Each row below holds a small network's activations on one input, seen along a few directions.
In each table, some parts of the input vary, and every possible input appears once, in random order.
Descriptions start from the smaller parts, as in this example, which fits no table here: one of 5 places around a ring, together with either a single point or one of 11 places along a line or (one of 2 separate values, together with one of 6 places along a line).
Shared parts are said once, and a part with two or three values counts as separate values.

Other details of the inputs vary at random and push rows far along two fixed directions, the same in every table; ignore that.

A family of inputs:
R1: [ 34  24   0  20 -14  25 -20 -73  69 -14 -51  28 -87  34   3]
R2: [-39 -41  24   1  16 -42  26  50 -53  23  68 -88  46 -22   9]
R3: [ -4  52 -58 -58 -27 -44 -37  -8  22 -58 109 -13 -18  83 -87]
R4: [ 62  10  -8   0  -9  23 -24 -17  49 -13 -45  42 -88  60  32]
R5: [ 52  16  -8  13  10  28 -23 -24  47 -21 -43  29 -96  60  34]
R6: [-73 -25 -10 -14   0 -13  23  29 -60  20  60 -37  86 -52 -45]
R7: [-50 -37  45 -31  -4 -51  33  42 -16  39  59 -51  79  25  15]
R8: [ 69  44 -51  -2 -17  36 -54 -31  12 -21 -47  64 -52 -18 -17]
R9: [-78  -3  18 -43   7  -7  13  13 -44  29  43 -40 112   8 -41]
R10: [ 19   1 -60  -7   1 -60 -26  26  50 -60 117 -65 -56  29 -73]
R11: [ 35 -11 -66 -36 -35 -76 -28  33  54 -30 114 -39 -42  33 -66]
R12: [ -40   -3   56   17   18   61   37  -24  -64   28 -101   51   49  -26
   71]
R13: [ -8  10  41  30   9  45  22  -4 -90  32 -95  43  40 -80  63]
R14: [ 46  25 -58  13 -16  34 -26 -33   7 -43 -44  63 -75 -15 -12]
R15: [ 51  56 -27 -19 -11  45 -50 -47  30 -19 -52  74 -42  39  -8]
R16: [   8   24  -96  -48  -27  -34  -50    3   28  -43   99  -27  -12   19
 -123]
R17: [ 19  31 -42  -4  -5  56 -26 -45  40 -25 -51  80 -57  30 -22]
R18: [ 15 -39  58  37  13  32  29  22 -56  55 -91  12  12 -63  94]
R19: [ 75   4 -32  27 -10   6 -15  -3  64 -20 -43  48 -75 -20  11]
R20: [-62 -27  50  -1  23 -45  43  34  -4  14  61 -61  81  14   4]
R21: [-14 -26  65  58   7  34  33 -33 -38  54 -96  -3  14 -88  66]
R22: [-66 -25  52  -1  33 -33  36  36 -20   9  62 -77  65  21   9]
R23: [  2 -31  58  64  33  26  43  13 -27  35 -92  17  26 -83  81]
R24: [-54 -29  47 -17   6 -47  42  42   0  27  59 -51  88  13   5]
Each input here is: one of 2 separate values, together with either a single point or one of 5 places around a ring or one of 6 places around a ring.
Question: Which other rows agree with R6 in the choice among 2 separate values? List them by row number.
Answer: R2, R8, R10, R11, R13, R14, R16, R18, R19, R21, R23
Question: Change only the choice among 2 separate values in R3. List by row number the other rows that result.
Answer: R13

A family of inputs:
R25: [ 43  45 -45 -15 -29  19 -34 -40  32 -34 -34  71 -54  24 -24]
R26: [-14 -39   8   1 -10 -40  19  40 -54  22  37 -70  29 -48   2]
R27: [ 13   3 -16 -15 -11 -56 -20  -4  67 -24  92 -60 -41  61 -44]
R28: [ 28  -4 -26 -31 -18 -62 -22  16  66 -26  83 -47 -24  63 -43]
R29: [ -9   2  16  14  11  62   0 -21 -34  36 -79  48  19 -41  23]
R30: [-63  -6  10 -26 -11 -10  20   1 -33  25  31 -19  78 -19 -29]
R31: [ 66   6 -31   2  -2   6 -21  -4  71 -29 -35  36 -76  48  11]
R32: [  1  23  22  12  11  49   5 -20 -53   8 -82  46  25 -27  40]
R33: [  8 -22  42  22  22  30  30  15  -9  19 -77  30  -7  -1  75]
R34: [ 62   6 -15  14  -5   3 -25 -29  87 -22 -34  18 -80  37   3]
R35: [  2   5  16   3  -3  52   2 -12 -36  40 -79  59  26 -35  35]
R36: [-10 -16  51  40  25  35  30  -6  -6  22 -69  18 -22  -1  74]
R37: [ 32  46 -44   0 -15  29 -31 -51  34 -45 -36  57 -59  21 -34]
R38: [-11  16  19  18  23  61   1 -27 -45  10 -82  36  18 -37  30]
R39: [-23 -23  54  -5   5 -43  21  25 -11  32  45 -63  45  12  28]
R40: [-52 -38  33  -3  20 -23  41  35 -10  12  36 -50  44  14   9]
R41: [-44   6   8 -27  10  -5   4  18 -67   6  35 -30  74 -11 -16]
R42: [ -8  23 -66 -38 -10 -15 -44  -6  16 -38  85 -22 -11  34 -90]
R43: [-44  -2   4 -28   6  -2  -3  23 -63  19  37 -26  75 -14 -18]
R44: [-65   0  17 -20 -10 -15  22  -4 -37  14  30 -19  79 -14 -29]
R45: [  4   5  16   5   6  56  -4  -8 -44  38 -77  55  22 -35  33]
R46: [ 16  -3  37  54  29  23  19   9   2  22 -72  19  -2 -61  51]
R47: [ 11  -6 -52  -7 -14 -48 -15  15  56 -43  98 -30 -28  15 -64]
R48: [-38 -40  13  14   7 -34  31  25 -30  12  48 -49  39 -41   1]
R49: [ 31  16 -44 -11  -5 -61 -24  38  49 -37  96 -36 -29  19 -57]
R50: [ 45  38 -51 -20 -30  24 -36 -35  37 -22 -33  71 -56  19 -25]
R51: [  6 -10 -40 -24  -4 -48 -10  15  70 -36  78 -44 -25  63 -55]
R52: [-50   8  15 -25  -6 -18  16  10 -56   5  32 -19  80  -6 -18]
R53: [-58   7  13 -14   9  -4  16  -1 -54   0  32 -34  75 -12 -26]
R54: [ 70   5 -48  20 -12   1 -24 -11  40 -35 -16  41 -94  -3   6]
R55: [ 20 -29  19  46   3  25  17  -5 -33  27 -81  -4 -27 -74  48]
R56: [-33 -24  54  -3   6 -36  26  25 -23  26  53 -57  34  19  32]
R57: [ 71  10 -42  18 -11   6 -26  -5  57 -36 -15  50 -79  -1   2]
R58: [  49   14   -5   22   -3   10  -21  -36   67  -24  -15   19 -105   46
   17]
R59: [-11   3  16  12   2  58   6 -24 -25  39 -81  52  23 -41  25]
R60: [-44 -26  40  -4  13 -30  33  39 -28  18  48 -47  35  24  29]
Question: What is each input in this table made of?
Answer: one of 2 separate values, together with either one of 4 places along a line or one of 6 places around a ring or one of 8 places around a ring
Question: The inputs of R27 and R39 match in every part but the choice among 2 separate values. If R29 is changed in the same way as R27 into R39, which row does it become?
Answer: R45
Question: Change only the place on the ring of 8 in R52. List by row number the other rows that result.
Answer: R25, R32, R35, R41, R43, R45, R50

A family of inputs:
R61: [ 32   5 -17  -1  -7 -34 -11  15  45 -16  27 -13 -27  13 -17]
R62: [ 15  26 -35 -25 -15  -8 -31  -8  -6 -23  29   1 -21  16 -28]
R63: [ 16  25 -30 -22 -26  -5 -27 -20   5  -9  26  -1 -16  15 -42]
R64: [-38  -6  19  -7  14  -8  17  30 -64   6  25 -21  70 -22   0]
R65: [-40 -21  45 -23  14 -10  22  31 -24  35  21 -27  72  24  24]
R66: [  4  15 -47  -9   2  -4 -11   5  19 -31  29  15 -12  11 -39]
R67: [  2  10 -36 -20 -20  -7 -23 -21  24  -5  22   8 -12  11 -50]
R68: [ 48  -8   1  41   6  49  -6 -21  11   4 -86  48 -79 -20  55]
R69: [-42 -26  39   8  13 -19  27   5 -25  17  21 -55  56 -17  11]
R70: [-12  -9  74  37  15  38  38 -14 -27  41 -97  44  34 -40  87]
R71: [ 17   7 -17   9   5 -17 -15   2  36 -20  35 -21 -38  10 -23]
R72: [  0   7 -39 -16 -13   1 -13  -5  31 -24  23  11 -10   7 -49]
R73: [-25 -43  29  -4  -2 -33  33  43 -36  33  25 -42  49 -23  25]
R74: [ 23  19  15  30  13  56   1 -40  13  -8 -99  54 -67  15  47]
Question: What is each input in this table made of?
Answer: either one of 6 places around a ring or (one of 2 separate values, together with one of 4 places along a line)
Question: Change only the place on the line of 4 in R61. List by row number the other rows that result.
Answer: R65, R70, R73
Question: Change only the choice among 2 separate values in R68. List by row number the other rows that result.
Answer: R73

A family of inputs:
R75: [-31   0  20  -5   5 -19  16  11 -55  11  33 -48  43  -6  12]
R76: [-59 -24   0 -20  10 -35  30  13 -36  11  65 -65  59 -27 -56]
R77: [-20 -51  40   0  -1 -23  23  19 -13  38  15 -41   6   4  32]
R78: [  43   29   -4   31    4   75  -26  -52   38    5 -122  119  -68   -8
   38]
R79: [-15 -28  20  -7  27 -37  41  44   5 -11  45 -30  20  10  13]
R80: [ 45  34 -66 -31 -42 -54 -58  14  37 -48  82  -5 -59  56 -60]
R81: [ 20  34 -79 -25 -34 -37 -36 -44  75 -79  97 -15 -62  52 -99]
R82: [ -6 -14  57  42  18   0  18   3  22  31 -34 -27  21 -22  45]
R83: [-27  -6  30 -48   4  -3   9   8 -20  25  -6   3  72  25   2]
R84: [  7 -12   9  11   2  18   2  29 -42  24 -27  15  36 -48  31]
R85: [ 34   7 -17  11 -11  29   5 -11  11   9 -60  47 -22 -43   7]
R86: [-13 -12   8  23  18  28   1   8 -46  13 -31  -5  25 -42  27]
R87: [ 23  43 -18  17   1  58 -25 -41  24 -28 -57  52 -71  50   9]
Question: What is each input in this table made of?
Answer: either one of 3 separate values or (one of 2 separate values, together with one of 5 places around a ring)
Question: Change only the choice among 2 separate values in R80. List by row number the other rows that result.
Answer: R75

A family of inputs:
R88: [  9  21 -30  -7  -2   4 -19 -10   5 -29  17   8 -28  18 -25]
R89: [  4  17 -14  -6  -6  -1 -12 -23  36 -19  11   3 -22  29 -25]
R90: [-19   2  14 -20  -2   1   4   9 -36  16   7  -3  41   3   5]
R91: [ 36   4 -25 -13 -14 -16 -19  11  17 -12  18   7 -30  20  -6]
R92: [  4  18 -24  -3  -8   1 -16 -25  27 -20  13   6 -21  12 -35]
R93: [-17 -19  16  11   5  -9  15  13 -21  13  12 -31  13 -22   9]
R94: [  3  13 -17  -6  -4   3 -13 -20  21 -22  14  -3 -34  34 -19]
R95: [-24  -5  25  -4  14  -4  13  13 -23   6  10 -17  27  12  16]
R96: [ 19  10 -15  -5   1  -8 -11   2  22 -24  18   0 -36  36  -6]
R97: [-20 -16  22  -6   3 -10  20  17   3  20   5  -8  39   2   8]
R98: [   8  -11   59   45   23   58   25  -21  -23   35 -121   40  -12  -30
   90]
R99: [-20 -16  28   7   5 -15  19   7   2  16   9 -24  27  -8  12]
R100: [ 14   6 -31   3  -7  -2 -16 -13  12 -23  16  -6 -40   0 -27]
R101: [-18 -17  10  11   7  -7  13   9 -25  11  11 -30  16 -27   4]
R102: [-19 -14   3  -2  -2  -6  12  13 -14  14   5  -5  41 -32  -9]
R103: [-11 -14  13   8   9 -10  13  24 -27   7  14 -22  19 -20  13]
R104: [ -5 -13  20 -12  -1 -15  10  25 -21  20  11 -13  30   1  22]
R105: [ 36   6 -29 -12 -15 -13 -22  12  14 -11  18   7 -30  10 -12]
R106: [  58    2    6   37    4   51   -3  -21   33   10 -116   80  -53  -25
   57]
R107: [  40   21    4   41    5   62   -9  -49   16    2 -118   73  -54  -35
   39]
R108: [  39   26    5   29   13   66  -11  -37    0   -8 -106   74  -55   -6
   49]
R109: [  8  12  -9  -5  -4  -7 -12 -18  42 -16  13   1 -25  32 -19]
R110: [ 21   1 -17   6  -7 -16 -10  -7  41 -16  16  -5 -33  11 -17]
R111: [-11 -16  17   7  11 -13  15  24 -24   6  13 -23  20 -10  19]
R112: [ 12   8 -18 -15  -7  -6 -12  -5  43 -12  11  16 -16  33 -20]
R113: [-28   0  20  -5  12   2  13   8 -28   3   9 -15  31   9  10]
R114: [ 29  11 -17 -20 -12 -11 -17   6  21 -11  16   9 -27  38  -6]
R115: [ 17   0 -15   2  -3 -10  -9  -7  29 -18  19 -10 -45  25  -7]
R116: [-14  -4  23 -19   1  -7   6  17 -25  19   7  -8  37  14  17]
R117: [-18   2   8 -17  -4   0   2   9 -39  16   8  -3  41  -7   1]
R118: [-34  -1  22  -1   5   1  13 -10 -12  12   6 -15  38  -6  -5]
R119: [-30 -11  28   0  10  -3  15   1 -16  12   8 -26  21  10  12]
R120: [-14 -18   4   1   1 -10  14  19  -9  18   7  -9  38 -31  -4]
R121: [  3  15 -27  -3  -5   5 -17 -22  12 -23  15   0 -34  16 -29]
R122: [ 12  19 -34  -4  -3   0 -18  -7   3 -29  16   6 -31   9 -26]
R123: [-31  -5  13 -11   2   2  13   3 -11  16   4   0  47  -5  -7]
R124: [-30  -5   7  -8   0   2  11   4 -14  15   4   0  47 -15 -10]
R125: [ 11  12 -36 -10 -12  -2 -16  -8  26 -16  11  18 -15   3 -37]
R126: [-17 -22  20  11   7 -12  17  12 -17  12  12 -32  13 -12  15]
R127: [-15   0   4 -14  -5  -3   3  13 -41  15   7  -5  37 -16   0]
R128: [ 35   9 -35 -13 -14 -11 -23   8   9 -13  17   8 -27   4 -18]
R129: [-13 -20  10   1  -1 -12  15  23  -4  19   8 -10  35 -26   2]
R130: [ 20   6 -27   6  -7 -11 -14 -10  33 -17  15  -4 -30  -4 -28]
R131: [   2   -2   41   46   19   66   18  -30  -42   30 -122   46   -7  -57
   70]
R132: [ 19  12 -34  -1  -3  -3 -18  -1   5 -30  18   3 -34   2 -24]
R133: [ 14   8  -9  -1  -5 -12  -8 -12  44 -15  14  -3 -30  29 -16]
R134: [-12 -11   7   7  10  -8  11  21 -32   5  12 -22  23 -25   7]
R135: [-23 -10  12   8   2  -7  13   0 -15  10   7 -20  32 -32  -8]
R136: [ 23   6 -18  -2   0 -11 -11   5  23 -24  20  -1 -39  27  -4]
R137: [-30  -7  17 -11   2   0  15   6  -5  16   3  -2  47   3  -1]
R138: [-35  -4  19  -1   8   5  12  -7 -28   9   8 -21  25  -1   0]
R139: [ -8  -7   4 -11  -5  -7   3  18 -39  15   9  -9  35 -23   2]
R140: [ 21   0 -21  -8  -9 -13  -9   4  46 -11  15  11 -23  21 -15]
R141: [-18   0  18 -20  -2  -2   6  12 -30  16   6  -6  41  11  10]
R142: [ 21   4 -21   7  -9 -13 -12  -6  37 -16  17  -5 -33   1 -22]
Question: The inputs of R115 and R140 match in every part but one. If R94 is changed in the same way as R115 into R140, which row does it become?
Answer: R137
Question: What is each input in this table made of?
Answer: one of 5 places around a ring, together with one of 11 places around a ring
Question: Change only the place on the ring of 11 in R133. List by row number the other rows that result.
Answer: R89, R92, R99, R107, R109, R110, R118, R130, R135, R142
Question: Change only the place on the ring of 5 in R121. List by row number the other rows that result.
Answer: R88, R92, R117, R124
